A small network was shown many inputs. Here are its activations along a few directions, one row for each input.
In each table, some parts of the input vary, and every possible input appears once, in random order.
Descriptions start from the smaller parts, as in this example, which fits no table here: ring(8) and (point or ring(11) or (values(2) and line(6))).
Shared parts are said once, and a part with two or three values counts as separate values.

Other details of the inputs vary at random and push rows far along two fixed directions, the same in every table; ignore that.

Table:
r1: [-1 -4 -1  4 -2 -4  2  0 -9 -2  9  2]
r2: [-4 -8 -4  9 -4 -4 -5  3  1  0 -1 -3]
r3: [ 1  0 -6  5 -3 -4 -2  6 -4  3 -2 -3]
r4: [-2 -6  0 11  0 -6 -1  3  0 -5 -1 -3]
r5: [ -2  -3   1   3  -4  -6   4   5 -10   2  -5  -4]
r6: [-4 -1  8 -6  0  4  0 -4  4  1 -8 -1]
r7: [-1 -3 -1  7 -1 -8  3  4 -9 -2  3 -1]
r8: [ 0 -2  0 11  1 -8  1  7 -6 -3 -1 -3]
r9: [ 0  1  0 -9 -5  1  5 -4 -5  4  0  1]
r10: [-2 -2  1 -4 -2  7 -8 -3  9  3 -2  0]
r11: [-2 -3  5  1  3  3 -2 -5  7 -6 -1  0]
r12: [ 0 -2 -7 -3 -5 -3  2 -1 -7  2  3  1]
r13: [-3  0  3  2  0  6 -7  4  8  4 -8 -4]
r14: [-2 -6  0  0 -5 -2  4 -7 -5 -3 13  6]
r15: [-1 -3 -7  8 -3 -5 -2  5 -4  1  3  0]
r16: [-4 -6  7 -5 -1  0  4 -8  0 -3  0  3]
r17: [-7 -9  1 -5 -7  4 -2 -8  5  1 -1  2]
r18: [-4 -2  8 -1  0  6 -5  0  7  2 -8 -2]
r19: [ 32  41  -7 -25  37   5  20  -3  11  -8 -21  -2]
r20: [ 35  42  -9 -25  38   2  25  -4   8 -11 -15   1]
r21: [-2 -5 -3  6 -2 -9  6  0 -8 -5  2  0]
r22: [-3 -5 -4  5 -5 -2 -6  4  1  3 -3 -5]
r23: [-2 -6  2 11  1 -6 -2  6 -1 -3 -4 -5]
r24: [-7 -8  8 -2  0  0  1 -6  3 -3 -5  0]
r25: [ -4  -5  -1   1  -1   3  -5   1   7   2 -10  -5]
r26: [-4 -5  4 -5 -6 -2  6 -4 -7  2 -2  0]
r27: [ 1  4 -3  2 -3 -2 -1  6 -7  6  2 -1]
r28: [-3 -4  5  6  5  0 -2  2  6 -4 -7 -4]
r29: [ 0 -3 -3 11  0 -8  3  4 -5 -5  1 -2]
r30: [-1 -3  2  6  4  0 -1  0  7 -7 -3 -3]
r31: [-2  0 -1  6 -4 -2 -4  9 -4  6 -2 -4]
r32: [-3 -1  7 -7 -3  4  0 -5  1  2  1  3]
r33: [-3 -8 -2  4 -6 -6  4 -3 -8 -4 10  3]
r34: [-5 -1  5 -7 -4  7 -4 -4  5  5 -5  0]
r35: [ -5  -6   2   2  -8  -3   1   2 -10   3   3   0]
r36: [-1 -4 -7  0 -6 -4  3 -3 -7  0  6  3]
r37: [-6 -8  1 -1 -4  5 -6 -5  8  0 -2 -1]
r38: [ -7 -10   6  -3  -2  -1   5  -9   3  -5  -7  -1]
r39: [ -2  -2  -1 -10  -5   5  -1  -7   2   3   3   5]
r40: [ 27  47  -7  21   9  29 -53  29  17  15  90  35]
r41: [ 0 -1 -7  0 -4 -5  2  2 -7  3 -2 -2]
r42: [ -5  -8   5  -5  -3  -1   6 -10   0  -5   2   4]
r43: [-4 -3  1  6 -5  1 -7  8  0  6 -5 -6]
r44: [-3 -5 -2  3  1  1 -1 -1  7 -2 -9 -5]
r45: [ 0 -4 -4 -5 -5 -1  5 -7 -5  0  6  4]
r46: [ 0  1 -3 -3 -4 -2  3  1 -8  4  1  0]
r47: [-4  0  5 -3 -2  9 -8  0  9  5 -5 -2]
r48: [ 1 -1 -4 -9 -5  0  5 -6 -5  2  1  3]
r49: [-2 -1  2  9 -3 -4 -3 10 -6  4 -2 -3]
r50: [-2  1  3 -9 -5  7 -2 -5  2  5  3  4]
r51: [ 33  38  -4 -19  40  -5  32  -2  -1 -15 -18  -2]
r52: [-3 -5 -8  5 -6 -5  0  1 -7  2  6  1]
r53: [ -3  -1   6   4   2   3  -4   5   6   1 -10  -5]
r54: [ -4  -3   7   4   1   6 -10  -1   8  -1   7   3]
Each input here is: ring(6) and ring(9).
Changing only the ring(6) part turns r25 into r53. The same change can be made to r12. Which row results?
> r35
Changing only the ring(6) part turns r43 into r4. The same change can be made to r46. Which row results?
> r33
Start at r49 and move only the ring(6) part, one step at a time. The first step leads to r8. Which rows follow, in order?
> r29, r15, r3, r31
Which other rows does r5 become when the ring(6) part takes its other values? List them by row number.
> r7, r21, r27, r41, r52
